Each row below holds a small network's activations on one input, seen along a few directions.
Each table varies a few parts of the input and shows all the possible inputs, shuffled.
A made-up example of a description, with smaller parts first: one of 2 separate values, together with either a single point or one of 9 places along a line or (one of 5 places around a ring, together with one of 6 places along a line).
Shared parts are said once, and a part with two or three values counts as separate values.
In the rows, zero is written as 128.

Other details of the inputs shift rows strongly along two fixed directions, in all tables alike. That doesn't count.

A family of inputs:
row 1: [140 148 170 164 130 183 118 166 147 145  94 103  90]
row 2: [148 128 165 131  81 183 140 171 137 132 101  85  76]
row 3: [135 145 150 154 112 176 129 143 144 154  93 101 111]
row 4: [157 148 160 143 134 173 115 165 151 150 100  93 107]
row 5: [122 134  93 108 151  95 110 103 110  75 175 147 175]
row 6: [114 107  85 120 159  64 139  83 105 106 178 149 179]
row 7: [145 136 108 105 163 121  94 116 136  87 154  88 178]
row 8: [139 126 128  80 144 153 100 126 139  38 159  81 134]
row 9: [ 99 114  96 148  93  69 161  99  76 190 128 172 128]
row 10: [104 117 134 164  85 126 159 144 124 208  87 170  64]
row 11: [155 146 167 150 122 167 139 175 144 133  99 130  87]
row 12: [ 96  89 154 144 101 100 137 125  93 167 153 138 109]
row 13: [118 116 103 110 141  74 140  99 131 111 149 139 164]
row 14: [106 114 126 164  83 122 165 139 104 209  88 168  88]
row 15: [ 96 101 105 163 112  66 140  87 101 212 120 141 112]
row 16: [148 139 125 104 149 172 112 160 160  85 131 125 153]
row 17: [134 124  98 102 156  97 137 106 124 105 166 132 180]
row 18: [147 160 158 137 125 180 117 176 151 103 109 133  99]
row 19: [101 105  79 116 164  54 108  62  94 113 161 121 172]
row 20: [114 109 104 128 125  68 161 100 104 148 135 145 162]
row 21: [141 144 162 151 119 186 129 185 150 130  94 139  81]
row 22: [130 116 174 115 107 153 123 157 128 139 142 110 117]
row 23: [170 149 168 129 116 179 146 170 163 123  89 113 112]
row 24: [103 101  67 108 137  81 128  85 107 112 157 158 195]
row 25: [109 108 117 148 123  72 176 122  98 192 128 151 124]
row 26: [106 109  96 143 118  67 163 103  84 190 142 164 133]
row 27: [163 148 149 106 138 161 126 149 178  85 119 113 131]
row 28: [ 98 100 112 158 112  73 168  93  78 202 119 179  88]
row 29: [150 137 156 153 109 154 127 154 138 160  81  94 101]
row 30: [144 147 163 146 108 192 141 192 149 161  85 136  76]
row 31: [155 150 137  93 159 151 108 135 151  57 131 121 146]
row 32: [142 126 144 116 109 165 131 160 131 117 136  85  98]
row 33: [139 154 177 153 132 202 121 162 158 138  81  97  74]
row 34: [154 143 145 124 116 156 128 142 156 119 111 135 105]
row 35: [129 144 116 115 147 150  96 106 160  86 144  99 159]
row 36: [172 154 127  89 155 166 104 139 155  57 151 115 167]
row 37: [ 91 113  84 118 164  76 109  61  99 117 161 130 175]
row 38: [124 142 144 155  98 145 152 164 118 189  99 154  80]
row 39: [131 130 112 105 173 115  89  94 132  82 147 105 167]
row 40: [131 129 124 128 116 113 139 124 134 140 121 145 120]
row 41: [109 123 131 140 121 134 140 137 120 153 102 160  89]
row 42: [100  95 150 123  91 103 131 116 116 160 146 133 114]
row 43: [135 123 163  73 146 155  85 130 146  44 164  99 156]
row 44: [166 149 167 144 126 182 129 171 150 115 105 129  89]
row 45: [100 120 107 144  97  79 152 107 101 182 126 170 106]
row 46: [121 117  98 131 159  85 103  96 111 105 158 108 165]
row 47: [129 143 104 110 162 144  99 106 140  89 162  97 182]
row 48: [144 136 125 110 159 166 101 152 160  56 140 128 156]
row 49: [123 137 152 157 111 152 129 138 146 175  91 115  90]
row 50: [140 136 178 146 126 148 160 171 143 152  78 129  72]
row 51: [101 104  73 107 139  84 121  88 127 109 157 160 173]
row 52: [175 154 129  87 143 169 101 132 159  45 138 113 175]
row 53: [118 114  99 105 161  81 137  86 115 100 157 144 163]
row 54: [128 139 145 153 126 155 130 146 130 175 106 111 108]
row 55: [ 87 111 111 156 107  69 164 103  73 199 119 181  89]
row 56: [139 158 124  87 157 153  93 129 149  44 141 131 153]
row 57: [ 96 100 114 174  99  66 151 101  98 225 105 135  89]
row 58: [151 161 146 119 111 176 119 160 151 104 103 130 124]
row 59: [151 158 161 138 109 172 139 181 138 149  99 132  87]
row 60: [149 153 131 108 146 169  92 125 155  78 127  88 175]
row 61: [ 87 115  95 147  97  70 151  97  98 188 130 180 110]
row 62: [120 121 100  94 165 125 107 112 138  66 146 143 166]
row 63: [151 131 196 108  95 190 112 172 153 107 117  95 117]
row 64: [119 115  78 107 134  69 133  78  99 112 162 149 193]
row 65: [118 116 151 192 112 119 145 141 108 217  92 129  70]
row 66: [139 125 117  80 125 143 100 120 150  49 166  82 144]
row 67: [121 116 109 143 123  96 125  98 108 166 123 121 148]
row 68: [ 93 113  78 138 159  83 113  68 101 116 179 126 180]
row 69: [119 115 135 155 131  93 163 135 113 157 123 145 114]
row 70: [130 115 112  99 139 129 106 119 122  54 180  90 147]
Description of these inputs: one of 5 places around a ring, together with either one of 2 separate values or one of 4 places along a line or one of 8 places along a line.
- The inputs of row 11 and row 26 match in every part but the place on the ring of 5. If row 44 is changed in the same way as row 11 into row 26, which row does it become? => row 36
- The inputs of row 7 and row 29 match in every part but the place on the ring of 5. If row 30 is changed in the same way as row 7 into row 29, which row does it become? => row 14
- Start at row 35 and move only the place on the line of 4, one step at a time. The first step leads to row 49. Which rows follow, in order? => row 15, row 57
- Which other rows does row 43 become when the choice among 2 separate values takes its other values? List them by row number. => row 8
- Start at row 60 and move only the place on the ring of 5, one step at a time. The first step leads to row 54. Which rows follow, in order? => row 1, row 37, row 49

A family of inputs:
row 71: [145 145 153 129 126 180 111 158 154 108 112 103 106]
row 72: [140 139 132 101 148 150  97 123 149  73 139 101 153]
row 73: [107 111  97 120 131  90 118  89 111 129 160 127 164]
row 74: [160 162 118  87 163 158  96 132 168  39 137 124 175]
row 75: [114 126  84 120 141  93 130  98 117 121 146 161 166]
row 76: [134 132 147 140 125 146 128 144 135 134 112 114  97]
row 77: [114 113  98 109 132  84 138 102 111 112 154 159 153]
row 78: [165 161 144 111 153 176 114 162 169  74 115 125 140]
row 79: [124 122 126 136 115 117 137 120 119 152 122 121 120]
row 80: [136 133 154 140 118 150 125 148 134 145 115 112 111]
row 81: [127 128 133 129 108 137 143 145 129 139 118 153 109]
row 82: [103 110  98 120 136  96 117  90 110 124 156 129 160]
row 83: [112 116 141 164 110 120 151 137 108 189 109 134  79]
row 84: [112 116  98 110 126  88 137 100 110 116 151 161 151]
row 85: [112 110 103 119 138  84 122  90 112 125 156 123 159]
row 86: [111 110 103 121 139  86 124  93 109 129 161 126 161]
row 87: [138 140 112 115 150 123 125 123 140  97 130 144 152]
row 88: [148 141 161 128 116 166 142 173 148 123 105 139  95]
row 89: [115 115 121 146 114 105 144 118 102 171 129 130 123]
row 90: [131 124 140 143 118 132 142 139 124 157 116 117 110]
row 91: [161 162 155 128 135 183 123 173 162 105  98 132 116]
row 92: [114 117  98 111 131  91 135 106 106 114 159 161 159]
row 93: [106 108 126 146 124 103 140 114 106 167 130 133 117]
row 94: [150 138 151 127 126 157 125 149 147 118 112 100 116]
row 95: [136 133 142 137 113 153 130 145 137 143 111 111 112]
row 96: [129 130 161 151 114 156 133 154 129 161 102 119  91]
row 97: [154 146 131  87 154 155  84 124 162  48 150  89 173]
row 98: [112 119 140 165 107 124 147 138 105 189 110 135  82]
row 99: [117 117 132 138 126 117 132 121 119 148 123 123 115]
row 100: [111 118 139 163 102 120 149 131 109 192 102 135  74]
- Describe the family of inputs behind these rows. => one of 5 places around a ring, together with either one of 2 separate values or one of 4 places along a line
- The inputs of row 87 and row 91 match in every part but the place on the ring of 5. If row 94 is changed in the same way as row 87 into row 91, which row does it become? => row 89
- Start at row 98 and move only the place on the ring of 5, one step at a time. The first step leads to row 83. Which rows follow, in order? => row 76, row 100, row 71
- Which other rows does row 92 become when the choice among 2 separate values takes its other values? List them by row number. => row 91

A family of inputs:
row 101: [150 156 178 161 108 201 159 199 156 156  59 159  58]
row 102: [149 150 183 129 128 197  92 165 161 106 105  77 101]
row 103: [ 79  84  91 163 109  46 163  75  63 218 145 126 124]
row 104: [ 78  90  66 130 137  41 115  47  67 147 186 130 166]
row 105: [151 137 154 111 137 186  89 148 170  73 127  71 121]
row 106: [153 130 188 162 102 184 139 178 156 172  77  78  62]
row 107: [186 169 165  73 143 195 110 189 188  16 132 122 136]
row 108: [117 119 129 139  77 132 152 144 114 181 116 156 112]
row 109: [180 163 174  96 159 202  71 159 180  41 131  53 161]
row 110: [109 101  73  76 143  58 135  83  95  64 188 182 189]
row 111: [112 126 126 178  81  95 195 131 105 244  62 201  56]
row 112: [104 100  96 107 154  69 111  68 107 114 178 105 193]
row 113: [112 120 150 160 101 144 138 140 116 182 104 102  69]
row 114: [ 99 117  40 116 169  40 125  64  99 103 176 183 216]
row 115: [159 159 119  95 172 167 109 152 162  57 136 142 165]
row 116: [169 152 162 117 144 184  94 154 157  82 126  64 135]
row 117: [106 112  81  70 176  87  70  57 125  38 207  96 223]
row 118: [102 113 143 183  82 103 196 148  94 239  94 201  51]
row 119: [118 134 113 166 111 102 169 131 116 200  83 185  95]
- Describe the family of inputs behind these rows. => either a single point or one of 8 places along a line or (one of 2 separate values, together with one of 5 places around a ring)
- List by row number the other inputs of the same sort as row 113. => row 102, row 103, row 104, row 105, row 106, row 109, row 112, row 116, row 117
